These are the activations of a small neural network, seen along a few directions. Each row is one input.
In each table, some parts of the input vary, and every possible input appears once, in random order.
A made-up example of a description, with smaller parts first: one of 3 separate values, together with either a single point or one of 9 places around a ring or (one of 4 places along a line, together with one of 5 places around a ring).
Shared parts are said once, and a part with two or three values counts as separate values.
In the rows, zero is written as 128.

Table:
row 1: [152 160 112 118 113 160 143 124 116 158 132 132 129]
row 2: [ 73 161 133  61 179  81 134 138 148  70 105 134 131]
row 3: [ 85 184 141  73 151  95 144 138 146  93 125 135 153]
row 4: [117  89 147 128 128 113 104 118 153  94 129 127 116]
row 5: [104  67 138 118 156  99  96 117 155  70 109 126  94]
row 6: [147  62 115 180 138 131 105 124  99 149 130 134  96]
row 7: [133 113 152 150  93 138 127 122 154 132 145 115 144]
row 8: [147  53 110 170 149 119  98 118 103 136 120 146  84]
row 9: [122 110  99  81 180 120 111 119 116  96  94 144  82]
row 10: [103 209 146  97 114 121 168 141 146 130 142 123 182]
row 11: [136 142 112 104 140 145 127 126 111 132 125 132 115]
row 12: [135  32 103 158 178 103  91 116 105 112 101 144  63]
row 13: [118  97 152 138 118 124 112 123 150 107 138 115 129]
row 14: [118 238 148 111  86 135 181 151 139 150 149 109 207]
row 15: [148 142 153 163  66 152 139 132 147 154 151 101 169]
row 16: [166 190 114 132  84 174 156 135 109 180 139 119 153]
row 17: [162  79 115 193 112 146 119 123 106 175 136 134 110]
row 18: [174 108 117 207  83 162 130 134  99 198 142 122 133]
row 19: [135 133 107  93 151 134 120 120 114 120 115 145 103]
row 20: [ 87 192 147  84 141 106 152 143 142 105 135 123 166]
Q: What is each input in this table made of?
A: one of 4 places along a line, together with one of 5 places along a line
Q: Start at row 18 and move only the place on the line of 4, one step at a time. The first step leads to row 15. Which rows follow, in order?
A: row 16, row 14
Q: Change only the place on the line of 5 in row 13. List by row number the other rows that result.
A: row 4, row 5, row 7, row 15

Table:
row 21: [114 242 117  72 139 131 174 147 105 152 135 140 176]
row 22: [110  76 142 120 148 105 101 112 151  86 126 137 105]
row 23: [154  45 126 204 112 134 101 124 117 152 128 119 106]
row 24: [128 218 111  67 135 151 171 134 116 145 124 128 156]
row 25: [153  76  85 140 167 134 105 119  86 138 104 149  65]
row 26: [ 91 208 159  67 112 116 146 143 165  85 132 105 178]
row 27: [115 231 162 132  77 137 179 150 138 163 172 111 212]
row 28: [157  99  89 122 157 140 111 113  92 137 111 153  77]
row 29: [107  61 140 131 155 101  96 115 147  87 122 134  97]
row 30: [130 210 155 122  65 162 158 143 146 155 162 102 188]
row 31: [161  83 134 176  96 144 113 117 128 149 141 125 123]
row 32: [156  53 128 198 109 136 104 123 119 152 130 120 110]
row 33: [105  46 137 142 162  98  91 119 143  89 118 132  90]
row 34: [129 206 156 126  72 157 176 138 151 157 161  99 193]
row 35: [123 216 154 132  69 144 174 144 156 161 155 114 195]
row 36: [159  76 132 182  99 142 111 118 126 150 138 124 120]
row 37: [ 77 228 164  76 123  91 168 151 157  93 141 114 203]
row 38: [156  91  88 128 160 138 109 115  90 137 109 152  73]
row 39: [152  69  83 146 170 132 102 121  83 138 102 148  62]
row 40: [ 84 214 156  76 116  97 162 145 175  92 124 116 185]
row 41: [158  68 131 187 102 140 108 120 124 150 135 123 116]
row 42: [129 222 111  64 127 158 152 139 112 143 126 131 151]
row 43: [109  69 141 125 151 103  98 114 149  87 124 136 101]
row 44: [157  60 129 193 105 138 106 121 121 151 133 121 113]
row 45: [106  54 139 136 158  99  94 117 145  88 120 133  93]
row 46: [122 228 109  73 131 138 168 140 122 150 118 142 157]
row 47: [ 90 205 158  70 120 111 165 138 169  87 130 102 183]
row 48: [103  39 136 147 165  96  89 120 140  90 116 130  86]
row 49: [155  84  86 134 164 136 107 117  88 137 106 151  69]
row 50: [151  62  82 151 173 130 100 123  81 139 100 147  58]
Q: What is each input in this table made of?
A: one of 3 separate values, together with either one of 4 places along a line or one of 6 places along a line
Q: The inputs of row 46 and row 35 match in every part but the choice among 3 separate values. If row 42 is changed in the same way as row 46 into row 35, which row does it become?
A: row 30
Q: List by row number the other rows that have the choice among 3 separate values in common with row 40.
A: row 22, row 26, row 29, row 33, row 37, row 43, row 45, row 47, row 48

Table:
row 51: [134 112 161 188  71 130 133 133 156 139 145 104 168]
row 52: [174  39 118 199 118 162  99 112  93 164 149 122  78]
row 53: [165 116 108 170 101 152 117 128 107 178 140 146 108]
row 54: [132  31  94 134 182 115  70 124  97 104  89 140  54]
row 55: [ 94  94 159 126 141  76 113 129 175  70 119 114 133]
row 56: [130 241 131 107  95 159 189 147 130 181 134 106 197]
row 57: [189  52  89 207 127 165 115 119  82 174 117 126  73]
row 58: [112 155 144  66 136 107 127 120 160  67 117 124 136]
row 59: [102 160 141  69 161 109 130 119 129  85 136 143 135]
row 60: [118 227 159 100  86 159 175 145 142 167 168 106 201]
row 61: [125 222 164 101  62 163 172 146 170 144 145  93 205]
row 62: [ 83  98 157 128 165  78 116 129 144  87 138 133 131]
row 63: [ 65 213 151  49 151 115 160 137 154  82 143 123 162]
row 64: [140  25  85 136 193 115  92 119  98 112  83 139  52]
row 65: [122  89 100 110 182 107 117 115 121 115  98 163  80]
row 66: [126 246 140 104  83 158 168 157 131 173 143 106 197]
row 67: [ 94 114 138 129 158  74 113 145 131  94 115 132 124]
row 68: [139 128 128 194 101 128 152 138 115 172 134 121 160]
row 69: [161  94 134 167  80 154 119 111 146 153 140 129 115]
row 70: [129  11 117 132 164 115  68 105 138  82  92 119  61]
row 71: [112  74 132 106 153 109  94 104 163  84 107 145  90]
row 72: [156  97 129 167 104 152 123 114 118 174 164 145 112]
row 73: [135 133 137 191  90 127 131 147 116 165 143 120 160]
row 74: [162 188 109 131 100 157 163 130 105 176 133 127 168]
row 75: [115  95 109 109 172 108  95 122 120 106 104 165  82]
row 76: [113 177 121  70 155 106 126 134 117  91 114 142 128]
row 77: [102  78 129 108 178 112  98 105 132 100 126 165  89]
row 78: [170 110 100 174 113 154 138 119 107 185 131 147 108]
row 79: [119 171 111  72 165 104 149 126 118 100 107 140 127]
row 80: [183  57  98 203 115 162  94 126  81 167 125 125  73]
row 81: [155 170 144 124  66 158 146 126 144 142 143 112 174]
row 82: [149 174 138 124  91 155 149 127 117 163 166 126 171]
row 83: [ 82 225 124  51 155 109 178 142 142 100 113 119 153]
row 84: [ 99 108 129 131 168  73 136 137 131 102 108 131 122]
row 85: [179  37 123 200  95 163  95 107 120 144 125 106  81]
row 86: [127 115 156 187  94 127 137 134 128 160 168 119 164]
row 87: [ 76 231 133  50 145 111 155 151 142  90 120 121 155]
row 88: [119  14 114 133 188 119  72 108 108  98 111 140  61]
row 89: [158 193 118 128  88 155 143 140 105 168 142 126 167]
row 90: [ 75 208 151  47 126 114 157 140 185  63 125 106 164]
Q: What is each input in this table made of?
A: one of 2 separate values, together with one of 4 places along a line, together with one of 5 places along a line
Q: The inputs of row 53 and row 75 match in every part but the choice among 2 separate values. If row 69 is changed in the same way as row 53 into row 75, which row does it become?
A: row 71
Q: The inputs of row 55 and row 51 match in every part but the choice among 2 separate values. If row 79 is changed in the same way as row 55 into row 51, which row does it become?
A: row 74
Q: Change only the choice among 2 separate values in row 85. List by row number the other rows that result.
A: row 70
Q: Change only the choice among 2 separate values in row 58. List by row number the other rows that result.
A: row 81
Q: Change only the place on the line of 4 in row 84. List by row number the other rows that result.
A: row 55, row 62, row 67

Table:
row 91: [101 111 129  95 167 100 114 122 138  86 115 139 108]
row 92: [159  90 117 173 112 147 117 123 110 159 132 128 112]
row 93: [158  86 118 171 116 147 114 121 109 158 134 132 108]
row 94: [159  88 117 173 113 147 116 122 110 159 133 129 110]
row 95: [102 118 129  99 160 102 119 127 138  88 111 131 114]
row 96: [160  91 117 174 111 147 118 124 111 160 131 127 113]
row 97: [160  93 117 175 109 147 119 124 111 160 130 126 114]
row 98: [102 117 129  98 161 102 118 126 138  88 112 132 113]
row 99: [117 251 130  56 111 147 174 140 137 132 134 122 179]
row 100: [101 112 129  96 165 101 115 123 138  87 114 138 109]
row 101: [130 211 164 121  57 157 166 138 162 149 161  99 202]
row 102: [101 114 129  97 164 101 116 125 138  87 113 136 110]
row 103: [102 115 129  97 163 101 117 125 138  87 113 134 112]
row 104: [109 236 148 122  96 124 184 156 131 160 153 116 208]
row 105: [158  87 118 172 115 147 115 122 109 159 134 130 109]
Q: What is each input in this table made of?
A: either one of 3 separate values or (one of 2 separate values, together with one of 6 places along a line)

Table:
row 106: [106 198 133  76 132 123 153 137 138 115 128 127 157]
row 107: [ 99 186 142  83 132 115 149 137 147 106 129 123 159]
row 108: [153  58 105 164 145 133 100 117 102 141 117 140  80]
row 109: [ 96 182 145  85 132 112 147 137 150 103 130 123 160]
row 110: [ 94 178 148  87 132 109 146 137 153 100 131 122 160]
row 111: [151  55 108 165 144 131  98 117 106 137 117 139  81]
row 112: [145  43 117 168 142 126  93 115 117 127 119 135  81]
row 113: [147  47 114 167 142 128  95 115 113 130 118 136  81]
row 114: [104 194 136  79 132 120 152 137 141 111 128 126 158]
row 115: [101 190 139  81 132 118 150 137 144 108 129 124 158]
row 116: [175 242 147 176  14 195 192 149 124 230 180  97 226]
row 117: [143  39 120 168 141 124  91 114 120 123 120 134  82]
row 118: [149  51 111 166 143 130  97 116 110 134 118 138  81]
Q: What is each input in this table made of?
A: either a single point or (one of 2 separate values, together with one of 6 places along a line)
Q: Change only the choice among 2 separate values in row 107. List by row number the other rows that result.
A: row 113

Table:
row 119: [128 223 156  70  78 163 153 123 161 134 161 125 178]
row 120: [131  80 147 183 115 120 114 126 127 144 153 132 130]
row 121: [131  95 144 181 108 120 122 132 132 142 143 120 138]
row 122: [146 156  93 125 140 136 144 142  95 152 103 126 121]
row 123: [147 100 129 118 117 156 108 107 136 122 134 129 103]
row 124: [149 137 123 110  98 157 127 124 149 115 107 102 128]
row 125: [146 141  93 129 146 136 136 134  91 154 113 139 111]
row 126: [ 98 120 133 107 158  95 122 131 142  89 113 128 121]
row 127: [146 163  92 122 137 137 147 146  96 151  98 119 126]
row 128: [146 119  96 134 156 135 126 122  86 158 126 160  99]
row 129: [ 96  97 135 111 167  96 109 122 135  94 127 147 108]
row 130: [148 108 127 117 113 156 112 111 139 120 129 124 107]
row 131: [148 115 126 115 109 156 115 114 141 119 124 118 112]
row 132: [ 97 112 134 108 161  96 117 128 139  90 118 135 116]
row 133: [146 134  94 131 150 136 133 130  90 155 117 146 107]
row 134: [131  73 148 183 119 120 110 122 125 146 157 138 127]
row 135: [131 124 142 175  94 121 140 143 141 138 121  96 158]
row 136: [ 99 142 133 101 149  95 134 141 148  84  97 110 136]
row 137: [147  85 131 120 126 156 100 100 132 126 144 140  96]
row 138: [149 130 124 112 102 156 123 121 146 116 113 107 122]
row 139: [148 123 125 113 106 156 119 118 144 117 119 113 117]
row 140: [131 110 143 178 101 120 131 137 137 139 132 108 148]
row 141: [147  92 130 119 121 156 104 104 134 124 139 135  99]
row 142: [ 78 224 162  61 131 102 166 138 156  99 154 131 192]
row 143: [ 98 128 133 105 155  95 126 135 144  87 108 122 126]
row 144: [146 149  93 127 143 136 140 138  93 153 108 133 116]
row 145: [ 96  89 136 112 171  96 104 118 133  97 132 152 105]
row 146: [106 206 173 138  78 131 174 144 156 159 177 117 210]
row 147: [119 248 123  86 121 150 175 145 103 167 154 140 180]
row 148: [131  88 145 182 111 120 118 129 129 143 148 126 134]
row 149: [ 96 105 135 110 164  96 113 125 137  92 122 141 112]
row 150: [146 111  97 135 160 135 122 118  85 160 130 166  96]
row 151: [ 99 135 133 103 152  95 130 138 146  85 102 116 131]
row 152: [131 103 143 180 104 120 127 135 134 140 138 114 143]
row 153: [131 117 142 177  97 120 135 140 139 138 127 102 153]
row 154: [146 126  95 132 153 135 129 126  88 157 121 153 103]
Q: The inputs of row 129 and row 128 match in every part but one. If row 143 is changed in the same way as row 129 into row 128, which row does it become?
A: row 144
Q: What is each input in this table made of?
A: one of 4 separate values, together with either a single point or one of 8 places along a line
Q: Change only the choice among 4 separate values in row 135. List by row number the other rows that result.
A: row 124, row 127, row 136
Q: List by row number the other rows that have the choice among 4 separate values in common with row 124.
A: row 119, row 123, row 130, row 131, row 137, row 138, row 139, row 141
Q: Change only the place on the line of 8 in row 135. List by row number the other rows that result.
A: row 120, row 121, row 134, row 140, row 148, row 152, row 153
